These are the activations of a small neural network, seen along a few directions. Each row is one input.
Each table varies a few parts of the input and shows all the possible inputs, shuffled.
A made-up example of a description, with smaller parts first: one of 4 places along a line, together with either a single point or one of 9 places along a line or (one of 2 separate values, together with one of 8 places around a ring).
Shared parts are said once, and a part with two or three values counts as separate values.
(in the rows, 128 means zero)

Other details of the inputs vary at random and push rows far along two fixed directions, the same in every table; ignore that.

A family of inputs:
r1: [147 127 119  84 109 168 150 158 127 123 131 127 101 123 123 162]
r2: [148 138 122  91 116 157 135 168 133 139 135  96 110 104 118 162]
r3: [ 86 173  96 134 127  99 127  93 132 113 130 170 143 154 113 131]
r4: [160  55 194 169 120 138 112 125 122 126 115 111 122 122 162  66]
r5: [ 99 167  89 137 144  94 126  99 120 131 149 154 142 155 108 149]
r6: [160  49 194 166 113 145 119 118 117 118 115 127 113 134 165  67]
r7: [ 99 166  88 135 160  89 128 106 124 135 139 145 153 145 111 149]
r8: [ 88 184  98 142 135  89 112 104 138 128 134 141 153 135 107 131]
r9: [148 124 119  84 135 157 149 169 134 136 116 103 122 100 130 163]
r10: [134 149 130  99  83 163 128 156 141 123 131 112 101 108 118 142]
r11: [148 131 120  85 114 165 147 163 131 130 130 112 105 113 121 164]
r12: [107 101 146 191 164  75 110  77 120 126 116 153 166 150 148  74]
r13: [148 136 122  88 119 159 140 169 133 138 131  98 111 104 120 162]
r14: [160  51 195 168 112 144 116 119 118 120 118 121 114 131 163  66]
r15: [135 147 130  93  90 164 132 158 143 122 124 110 104 104 118 143]
r16: [146 136 121  95 100 163 137 160 128 133 144 112  98 118 117 161]
r17: [100 160  88 132 153  96 134  99 120 126 140 162 145 158 113 151]
r18: [174  34 185 163 145 139 125 128 107 135 120 112 124 129 168  84]
r19: [121  92 138 192 174  76 114  76 105 134 136 153 159 165 145  90]
r20: [135 149 130  93 102 159 131 166 147 128 118  99 113  94 119 143]
r21: [ 86 173  96 137 152  88 123 103 138 125 120 149 160 135 115 128]
r22: [ 87 176  96 137 147  89 122 102 138 125 124 148 157 136 113 129]
Each input here is: one of 2 separate values, together with either one of 5 places along a line or one of 6 places along a line.
Changing only the choice among 2 separate values turns r7 into r4. The same change can be made to r2. Which row results?
> r8
Which other rows does r10 become when the place on the line of 5 takes its other values? List them by row number.
> r3, r6, r14, r15

A family of inputs:
r23: [167  82 151 122 142 147 132 157 119 143 128 100 122 114 143 131]
r24: [171  80 149 122 122 160 137 149 109 139 145 110  99 129 139 138]
r25: [150 105 168 121  97 159 127 144 139 106 113 123 106 119 134  97]
r26: [105 185  86 107 108 126 131 124 130 127 151 143 119 139 100 168]
r27: [164  81 151 122 138 147 133 157 119 142 127 103 122 114 146 131]
r28: [ 60 135 123 223 159  40  98  32 119 124 121 186 185 172 146  62]
r29: [167  80 153 117 143 149 138 154 121 135 122 105 120 117 144 127]
r30: [ 94 168 113 141 126 103 115 110 140 130 123 128 145 122 120 121]
r31: [160  95 160 121 102 166 138 134 121 113 129 124  93 135 137 115]
r32: [157  91 160 118 143 149 137 151 135 125 100 101 127 103 145 108]
r33: [ 72 142 132 226 175  32  96  25 120 118 126 174 184 179 133  56]
r34: [141  26 174 243 167  72 103  49  76 138 154 168 147 194 171  56]
r35: [163  96 162 122 100 165 134 136 120 117 134 119  92 133 135 117]
r36: [122  52 199 248 155  66  89  43 107 123 121 149 160 167 171  12]
r37: [ 55 181  93 186 147  46 101  51 128 113 137 198 175 178 111  99]
r38: [152 106 170 122  95 159 123 146 139 109 117 118 105 117 132  98]
r39: [162  97 156 125  92 165 127 144 119 128 143 113  92 126 134 124]
r40: [161  94 160 123  95 165 132 138 120 121 137 119  92 131 136 118]
r41: [101 180  86 105 150 109 131 142 143 139 121 118 153 108 109 162]
r42: [116 170  80  93 147 126 153 125 124 124 140 146 124 147 103 178]
r43: [163  77 147 118 121 162 143 144 110 133 135 122 102 131 146 137]
r44: [147 107 162 126  86 157 115 153 137 120 125 117 106 112 134 106]
r45: [101 182  86 102 109 130 137 121 131 121 142 151 120 140 105 167]
r46: [150 105 167 123  90 158 121 149 138 113 120 119 105 116 133 100]
r47: [139 107 160 130  98 152 120 146 138 131 113  99 115  97 146 106]
r48: [169  81 156 116 147 150 140 152 122 131 118 105 120 118 142 126]
r49: [ 86 194  94 105 118 120 130 127 152 124 114 129 140 110 111 147]
r50: [104 181  87 104 153 109 130 142 143 139 123 115 153 108 106 161]
r51: [ 93 174  82  99 143 116 139 138 145 133 108 135 154 107 119 160]
r52: [138  99 160 125  82 161 123 147 137 114 113 133 110 114 145 101]
r53: [151  91 152 126 131 144 127 158 131 140 112  97 130  97 147 118]
r54: [ 96 179  82 102 103 133 139 121 131 121 138 158 121 139 111 166]
r55: [162  80 149 122 136 148 134 157 119 143 125 106 122 113 148 132]
r56: [106 183  88 105 155 108 129 142 143 140 125 112 153 109 104 162]
r57: [167  81 154 114 147 151 144 151 122 127 114 110 120 119 145 125]
r58: [117 171  81  96 146 124 149 126 123 128 144 142 124 146 100 179]
r59: [115 170  79  97 142 123 147 127 123 132 147 142 124 145 102 180]
r60: [104 181  88  99 155 111 136 138 146 132 116 121 152 111 107 158]
r61: [105 183  90  98 158 111 138 136 147 128 113 121 152 112 105 157]
r62: [150 108 163 125  88 157 115 153 136 120 126 114 105 112 131 106]
r63: [146 112 163 130 105 151 118 147 138 131 118  89 115  99 138 105]
r64: [168  79 148 122 119 160 137 149 110 139 143 113 100 129 141 139]
r65: [ 92 197  95 110 120 116 123 129 149 130 124 118 139 110 105 148]
r66: [117 172  79 104 141 120 140 130 121 139 155 133 125 142 100 183]
r67: [103 164  76  95 149 119 145 138 133 136 122 144 147 124 119 175]
r68: [145 108 168 122 110 157 131 141 143 116 102 102 114 103 143  96]
r69: [157  95 154 125  87 166 128 143 119 128 140 119  93 125 139 126]
r70: [108 167  80  95 155 116 144 138 132 135 127 137 147 125 113 176]
r71: [ 74 132 128 227 148  38  85  39 113 119 143 194 174 187 132  63]
r72: [116 173  83 102 160 110 136 142 131 143 139 121 146 125 104 177]
r73: [ 99 196  96 109 107 119 117 135 147 120 137 137 130 125  94 148]
r74: [130  81 162 215 138  85 100  61  96 127 157 157 135 182 144  70]
r75: [ 98 177  86  99 150 113 137 138 145 133 113 127 154 109 113 161]
r76: [157  75 142 118 115 164 144 143 110 133 132 130 103 130 151 137]
Changing only one part turns r32 into r57. The same change can be made to r56. Which row results?
> r72
Changing only one part turns r38 into r58. The same change can be made to r44. Which row results?
> r64
Describe the family of inputs behind these rows.
> one of 6 places around a ring, together with either one of 4 places along a line or one of 5 places along a line
Which other rows does r69 become when the place on the line of 4 takes its other values? List them by row number.
> r26, r39, r74
Which other rows does r58 become when the place on the line of 5 takes its other values? List them by row number.
> r42, r43, r59, r76
Which other rows does r68 become when the place on the line of 5 takes its other values? List them by row number.
> r28, r33, r36, r49

A family of inputs:
r77: [186  58 155 108 103 189 141 177 109 149 144  95  86 111 151 157]
r78: [158  83 124  89 116 176 154 173 117 141 129 115  99 112 147 171]
r79: [ 68 189 102 181 147  55 112  41 131  92 138 195 159 190  99  91]
r80: [118 219  55  66 126 133 150 153 129 140 169 119 109 137  69 225]
r81: [192  67 174 101 141 168 141 179 125 140 108  70 120  92 160 134]
r82: [115 157 127  92 104 149 132 158 161 127  99  95 124  82 118 129]
r83: [ 87 161  75 176 170  55 121  65 100 148 176 175 158 190 108 153]
r84: [161  98 185 112  83 167 110 196 159 121  97  88 107  69 138  95]
r85: [104 205  48  56 162 122 157 159 149 146 123 114 149  98  91 206]
r86: [ 88 150 122 195 117  72  93  58 113 126 156 173 147 173 121  93]
r87: [120 170 134  87 106 152 127 163 160 123 100  86 125  82 122 138]
r88: [ 39 213  64 163 147  50 119  48 135 103 130 211 176 183 102 118]
r89: [112 118 151 205 115  87  90  66 110 120 156 161 132 173 134  68]
r90: [125  75 169 206 100 107  91  78 105 126 142 155 131 154 155  65]
r91: [ 93 185  85  82  78 152 139 151 148 119 122 144 121 107 111 171]
r92: [119 153 120  81  82 167 144 153 151 111 107 139 111 107 131 143]
r93: [199  68 171  90 120 189 157 167 115 113 125 100  80 120 134 137]
r94: [ 86 157  81 162 193  60 132  54 104 122 143 193 164 192 109 137]
r95: [ 75 239  78  66 117 125 137 153 174 124 106 112 143  87  92 172]
r96: [179  97 185 113  58 189 115 162 132 119 144  89  70 114 129 105]
r97: [170  10 203 212 187  93 113  89  97 142 119 122 159 148 185  47]
r98: [166  14 185 220 186  94 110  89  91 146 125 116 153 146 178  52]
r99: [164  97 144  98 141 152 124 193 138 138 119  98 136  94 128 137]
r100: [108 213  51  63 165 126 152 162 145 146 125 107 148  96  94 210]
r101: [159  98 175 105  86 189 127 184 151 130  97  64  97  65 144 105]
r102: [ 56 195  98 179 160  54 102  67 140 127 119 151 179 141 115 101]
r103: [194  69 164 109 106 187 140 175 109 142 154  89  77 121 140 147]
r104: [169   4 187 188 160 124 129  96  85 124 124 149 125 170 179  64]
r105: [146  40 159 176 165 108 133  90  92 132 124 163 136 168 175  90]
r106: [ 86 234  71  61  98 147 147 140 165 103 121 151 119 120  81 178]
Describe the family of inputs behind these rows.
> one of 2 separate values, together with either a single point or one of 5 places around a ring or one of 9 places along a line
Changing only the choice among 2 separate values turns r91 into r78. The same change can be made to r102. Which row results?
> r100
Which other rows does r85 become when the place on the ring of 5 takes its other values? List them by row number.
> r81, r97, r98, r100
